Each row below holds a small network's activations on one input, seen along a few directions.
Each table varies a few parts of the input and shows all the possible inputs, shuffled.
Descriptions start from the smaller parts, as in this example, which fits no table here: one of 8 places around a ring, together with either a single point or one of 11 places around a ring or (one of 3 separate values, together with one of 6 places along a line).
Shared parts are said once, and a part with two or three values counts as separate values.
In the rows, 128 means zero.

Other details of the inputs vary at random and push rows far along three fixed directions, the same in every table; ignore that.
To show where, the next rows are all for the same input, with only those details redrawn:
[155  91 148 113 110 114 118 138 109 127 146]
[147  95 145 118 111 113 125 138 118 127 138]
[117 190  82 151 172 120 136 127 142 194 106]
[139  93 160 126 108 101 132 142 116 112 135]
[123 154 135 148 146  97 135 137 118 143 124]
[122 182 104 150 166 109 132 130 125 175 117]
[110  96 128 136 108 114 158 138 165 129  96]

A family of inputs:
r1: [ 87  98 128 125 112 130 151 130 154 120  98]
r2: [ 52 234 109 187 182  87 156 128 132 142  91]
r3: [130 147 161 133 142  89 140 142  98 107 132]
r4: [129 104 141 102 115 121 115 136 117 110 139]
r5: [163 121 108  98 142 168 107 113 126 147 151]
r6: [126 141 145 136 144 109 137 137  92 126 141]
r7: [155  98 152 132 116 124 128 133 119 116 147]
r8: [105 195 138 172 172 102 161 125 113 128 125]
r9: [142 159 154 134 146 116 125 118 107 108 131]
r10: [153 149 151 134 136 114 134 121  90 118 144]
r11: [104 104 138 137 116 141 159 116 158 103 107]
r12: [144 114 109  84 142 150  98 129 113 156 154]
r13: [136 116  66 110 127 161 136 136 163 164 107]
r14: [130 148 141 139 136 102 131 138  88 114 150]
r15: [145 141 112  91 107 175  90 123 119 156 145]
r16: [ 98  90 134 129 111 123 134 136 157 126 108]
r17: [139 122 130 130 121 140 128 126 137 101 121]
r18: [132 152 163 165 135 103 117 130 105  95 138]
r19: [120 176 132 148 157  94 138 144 104 119 136]
r20: [133  95 141 112 120 126 137 136 109 120 147]
r21: [135 109 151 103 117 130 111 120 121 107 129]
r22: [140 115  78 118 127 173 147 114 160 166 112]
r23: [103 101 120 132 105 123 167 135 156 117 102]
r24: [161 116  92 103 124 155 110 131 106 157 147]
r25: [147  95 145 118 111 113 125 138 118 127 138]
r26: [136 120  79 126 123 168 124 108 177 165 111]
r27: [115 139 151 121 146 111 115 130  87 124 153]
r28: [134 120 129 135 115 144 131 118 129 106 122]
r29: [138 119 150 109  92 132 129 151 108 117 144]
r30: [136  90 144 121 121 117 127 143 120 128 150]
r31: [170 112 103  89 126 152 109 122  99 165 151]
r32: [133 103 147  98 117 120 116 133 115 114 131]
r33: [119 106 119 145 102 137 165 130 158 106 100]
r34: [116 116 125 113 119 123 123 137 132 114 128]
r35: [123 107 131 127 110 139 148 120 163  99 107]
r36: [155 111 108  81 137 155  90 129 107 158 153]
r37: [ 99  98 137 123 110 142 138 117 150 111 105]
r38: [134 127 167 124  89 139 129 133 120  91 135]
r39: [126 107 146 112 109 134 112 116 115 107 138]
r40: [110 150 160 133 149 115 116 118  94 112 145]
r41: [ 99 179 139 132 127 121 125 143 114 133 124]
r42: [106 128  65 127 125 165 118 112 189 172  99]
r43: [150 113 107  95 127 143  89 123 119 171 142]
r44: [138 149 162 160 134  91 135 134 107 106 146]
r45: [134 109 142 112 114 134 106 130 120  99 133]
r46: [ 78 110 114 142 111 118 150 133 183 131  87]
r47: [ 94  98 141 139 112 128 134 125 166 116 101]
r48: [ 93 108 128 132 103 134 140 119 156 101 104]
r49: [110 109 127 138 105 141 157 113 163 104 100]
r50: [ 93 109 106 152 110 117 164 142 181 128  93]
r51: [137 140 115 101 154 151  97 116 117 150 147]
r52: [159 146  83 107 141 175 111  97 128 174 128]
r53: [137 100 154 116 112 107 138 145 115  95 140]
r54: [110 140 151 136 149 101 111 136 106 132 147]
r55: [127 102 145 103 110 123 119 126 107 119 132]
r56: [179 117 113 105 127 158  90 108 117 158 150]
r57: [157 109 136 120 112 130 134 134 123  99 145]
r58: [128 108 141 118 108 138 108 122 112 103 134]
r59: [122 153 146 130 144 103 110 143  93 109 139]
r60: [147 122  73 112 125 166 144 119 171 159 113]
r61: [135 148 157 153 146 115 117 122 109 118 141]
r62: [138  96 142 107 126 123 135 144 117 116 146]
r63: [162 120 108 106 133 172 107 106 115 151 145]
r64: [124 196 142 161 166  96 154 128 116 122 115]
r65: [ 95  99 126 139 104 118 134 141 160 116 101]
r66: [122 172 111 133 171 135  94 114 118 172 144]
r67: [127  98 138 118 107 117 104 137 120 118 146]
r68: [ 97 109 124 126 109 134 140 125 170 100 100]
r69: [151 108 135 126 106 133 136 126 115 104 146]
r70: [ 90 103 119 131 104 130 146 134 154 112  95]
r71: [143  98 143 109 123 124 133 144 115 116 140]
r72: [132 144 142 144 139  95 125 141 104 130 146]
r73: [114 111 123 136 110 139 153 123 172  95 101]
r74: [139 159  96 143 161 139 129 122 139 175 137]
r75: [180 119 110 112 126 147 109 119 120 162 149]
r76: [119 120 135 115 121 131 120 122 137 110 123]
r77: [171 141 112 101 106 169 113 131 114 154 153]
r78: [130 176 107 130 161 133  93 109 121 176 128]
r79: [118 105 135 147 104 123 170 140 165  85  97]
r80: [112 149 114 159 140 108 140 144 138 140 113]
r81: [119 151 152 143 139 106 103 123 109 120 141]
r82: [ 95 199 126 177 158 111 151 115 130 115 108]
r83: [104  92 129 141 113 119 158 143 165 127 103]
r84: [113 149 143 128 137 106 119 129  94 121 140]
r85: [125 184  96 151 178 142 118 110 139 176 129]
r86: [119 154 154 130 139 115 115 113  98 117 130]
r87: [107 114 117 143 122 135 179 132 182 117  86]
r88: [179 119 102 121 124 152 103 127 118 154 154]
r89: [145 151 142 156 135 104 127 133 109 117 150]
r90: [121 152 148 149 138 109  99 129 107 117 137]
r91: [ 85 161  77 135 158 156 143 114 188 166  76]
r92: [134 153 159 152 133 100 146 127  97  99 142]
r93: [151 151  67 112 161 170 132 117 151 185 130]
r94: [148 107 147 134 109 128 112 123 123 102 148]
r95: [148 106 150 117 124 141 124 123 122 102 137]
Changing only one part turns r61 into r83. The same change can be made to r49. Which row results?
Answer: r23
Changing only one part turns r52 into r55. The same change can be made to r56. Which row results?
Answer: r43
What is each input in this table made of?
Answer: one of 5 places around a ring, together with either a single point or (one of 3 separate values, together with one of 6 places along a line)

A family of inputs:
r96: [162 169 127 135 143 134 111 124  86 144 147]
r97: [ 84  75 136 119 101 132 148 129 168 124  88]
r98: [145 184 117 152 177 116 113 116 109 143 133]
r99: [124 121 149 150 120 105 148 117 136  97 115]
r100: [ 81  78 119 124 113 131 139 133 180 125  89]
r101: [ 90 102 124 154 118 123 190 135 188 128  79]
r102: [ 90 179 133 183 145  90 178 143 136 128 103]
r103: [ 86 151 141 146 128 102 135 137 119 127 113]
r104: [140 167  82 126 153 155 138 109 159 180  99]
r105: [115 199 119 128 160 112 106 135 104 168 129]
r106: [155 128 132 130 141 110 122 126 105 140 160]
r107: [155  58 101  97  92 181 137 111 166 143 108]
r108: [ 98 165 151 157 130 121 142 128 127 107 116]
r109: [133 131 152 150 109 103 138 129 118  91 128]
r110: [ 61 174 126 141 161  96 161 141 130 112  93]
r111: [157 135 141 130 137 129 121 113  95 130 144]
r112: [104 107  73 109 106 151 121 124 174 168 102]
r113: [122 103 174 127 113 130 129 120 119  90 135]
r114: [ 93 149 136 129 139 125 158 129 130  86 114]
r115: [158 139 116 132 140 119 113 143 109 141 156]
r116: [141 163 133 133 146 135  93 128  96 123 159]
r117: [135  72 128 126 105 144 142 124 163 105 108]
r118: [137  71 139 113  78 129 160 149 162 111 116]
r119: [101 103 170 131 126  90 117 137 120  93 127]
r120: [201  16 112  68  60 187  94 130 134 115 157]
r121: [121 131 171 128 104 119 133 134 125  87 129]
r122: [120 174 132 147 170 127 108 117 113 130 140]
r123: [ 63 160 145 164 148  79 145 126 140 120  97]
r124: [129 133 145 124 132 115 155 134 106  81 125]
r125: [152 143  69 123 135 147 123 127 140 184 139]
r126: [ 85 131  96 138 136 123 199 143 176 118  83]
r127: [129 168 125 126 155 109  81 137  88 146 153]
r128: [155 158 115 139 154 120 112 145  98 150 159]
r129: [143 153 133 128 139 132  93 126 104 119 157]
r130: [102 110 161 133 114  99 115 150 114  96 130]
r131: [123 138  76 103 150 160 104 110 132 201 124]
r132: [113  99 131 125  90 151 141 122 151 108 117]
r133: [118 139 137 159 153  95 149 138 139 120 123]
r134: [139 118 163 130 126 102 150 140 124 115 134]
r135: [171 121  81 105 115 175 113 114 126 169 136]
r136: [166  84 198  91  99 128  99 124  86  79 173]
r137: [170 148 136 116 122 133 114 129 101 131 144]
r138: [152 134  78 119 150 156 131 117 135 193 136]
r139: [141 126  79 107 144 175 100 105 158 163 129]
r140: [159 149 122 134 169 120 110 135  97 154 163]
r141: [111 107 118 144 106 130 171 143 167 131  99]
r142: [160  94 178 109  89 121  93 126  83  76 179]
r143: [146 128  94  80 141 158  90 118 127 191 136]
r144: [ 85 138 147 143 121 106 137 141 127 121 105]
r145: [117  97  75 110 112 178 131  99 193 156 104]
r146: [163 160 118 136 145 126 102 127 101 132 147]
r147: [156  76 204 107  96 122 104 120  74  68 178]
Changing only one part turns r116 into r120. The same change can be made to r139. Which row results?
Answer: r98
What is each input in this table made of?
Answer: one of 4 places along a line, together with either a single point or (one of 2 separate values, together with one of 6 places along a line)
Which other rows does r100 become when the place on the line of 6 takes its other values? List them by row number.
Answer: r97, r119, r123, r131, r143
Which other rows does r136 become when the choice among 2 separate values takes its other values? List them by row number.
Answer: r121
List by row number the other rows that have the place on the line of 4 in common with r126.
Answer: r101, r102, r106, r115, r118, r125, r128, r133, r134, r138, r140, r141
Which other rows does r120 become when the place on the line of 6 takes its other values? List them by row number.
Answer: r96, r109, r135, r137, r146

A family of inputs:
r148: [149  93 172 153 104 106 151 131 127  66 126]
r149: [123 127  87 139 136 125 158 141 181 163  94]
r150: [148  97 186 155 100 114 154 126 135  75 132]
r151: [104 104 118 112 118 137 153 121 153 111 113]
r152: [124 113 124 112 119 168 144 105 158 127 111]
r153: [176  84 126  65 130 157  82 129  68 139 189]
r154: [153 167 179 138 127 119  89 124  72  97 171]
r155: [ 85  80 138 138 125 118  93 108 172 138 106]
r156: [156  90  88  80 117 187 114 105 142 138 124]
r157: [107 147  84 140 119 157 133 118 173 134  87]
r158: [120 184 127 177 163  88 154 130 124 127 128]
r159: [144 167 111  96 172 130 102 132  93 165 149]
r160: [103  93 168 135  96 105 130 154 119  73 134]
r161: [133  86 178 143  94  89 160 145 117  99 127]
r162: [119  99 113 149 125 123 161 143 164 129 112]
r163: [106 239  81 146 186 118 109 136 119 192 117]
r164: [114 221 165 166 164  72 107 136  59 103 163]
r165: [ 79 141  96 126 135 138 171 123 166 165  76]
r166: [188 100  91  62 100 180  65 126  90 191 172]
What is each input in this table made of?
Answer: either a single point or (one of 3 separate values, together with one of 6 places along a line)
Which other rows does r166 become when the choice among 3 separate values takes its other values? List them by row number.
Answer: r161, r165

A family of inputs:
r167: [147 100  80 121 112 169 137 123 166 151 122]
r168: [101 123 113 115 104 167 131 108 167 124  94]
r169: [127 173  77 155 159 138 142 116 170 171 100]
r170: [106 144  79 152 123 143 166 133 189 160  82]
r171: [100 164 125 141 161 115 125 123 134 141 109]
r172: [152 145  86 114 151 153 135 121 140 164 126]
r173: [ 90 185 115 138 164 116 133 128 124 162 111]
r174: [178  77 128  99 110 150 119 124 127 125 145]
r175: [108 127 170 136 113  97 117 145 106  99 136]
r176: [ 96  67 156 117  86 122 144 134 158 104 100]
r177: [177 151 106 115 149 144 103 126  79 151 174]
r178: [105 217 167 206 180  65 150 128  98 107 129]
r179: [133 148 124 111 158 134 101 119  91 150 156]
r180: [139 118  98 131 122 146 143 132 165 134 113]
r181: [121  86 136 111 115 140 116 121 131 124 129]
r182: [157 137 112 101 135 143  72 120  97 175 161]
r183: [113 140 131 148 118 110 163 143 136 114 109]
r184: [135 119 153 148 111 106 142 134 130 113 126]
r185: [164 112 160 128 130 119 122 125  90 110 161]
r186: [119  57 164 115  83 125 120 137 131  79 138]
r187: [121 121 202 161 113  75 160 143 106  72 126]
r188: [ 81  83 121 139 101 135 148 121 190 117  88]
r189: [168  89 139  97 104 139 129 134 108 127 152]
r190: [112 141 128 116 148 123 123 127 126 132 124]
r191: [162 135 106 115 136 139 124 132 116 135 143]
r192: [113  86 128 114 101 136 123 135 158 108 115]
r193: [101 144 141 161 141 107 179 130 145 107 105]
r194: [158 153 186 138 120 117 123 121  76  75 156]
r195: [100 165 114 130 141 119 123 135 120 148 118]
r196: [146 114 110  88 127 146  92 129 109 138 150]
r197: [121 137 129 120 137 124 108 129  99 125 148]
r198: [144 139 115 114 146 135  84 118 115 153 147]
Changing only one part turns r182 into r184. The same change can be made to r196. Which row results?
Answer: r191
What is each input in this table made of?
Answer: one of 2 separate values, together with either a single point or (one of 3 separate values, together with one of 5 places around a ring)
Which other rows does r191 become when the choice among 3 separate values takes its other values? List them by row number.
Answer: r177, r183
Which other rows does r176 become when the place on the ring of 5 takes its other values? List them by row number.
Answer: r173, r175, r182, r195
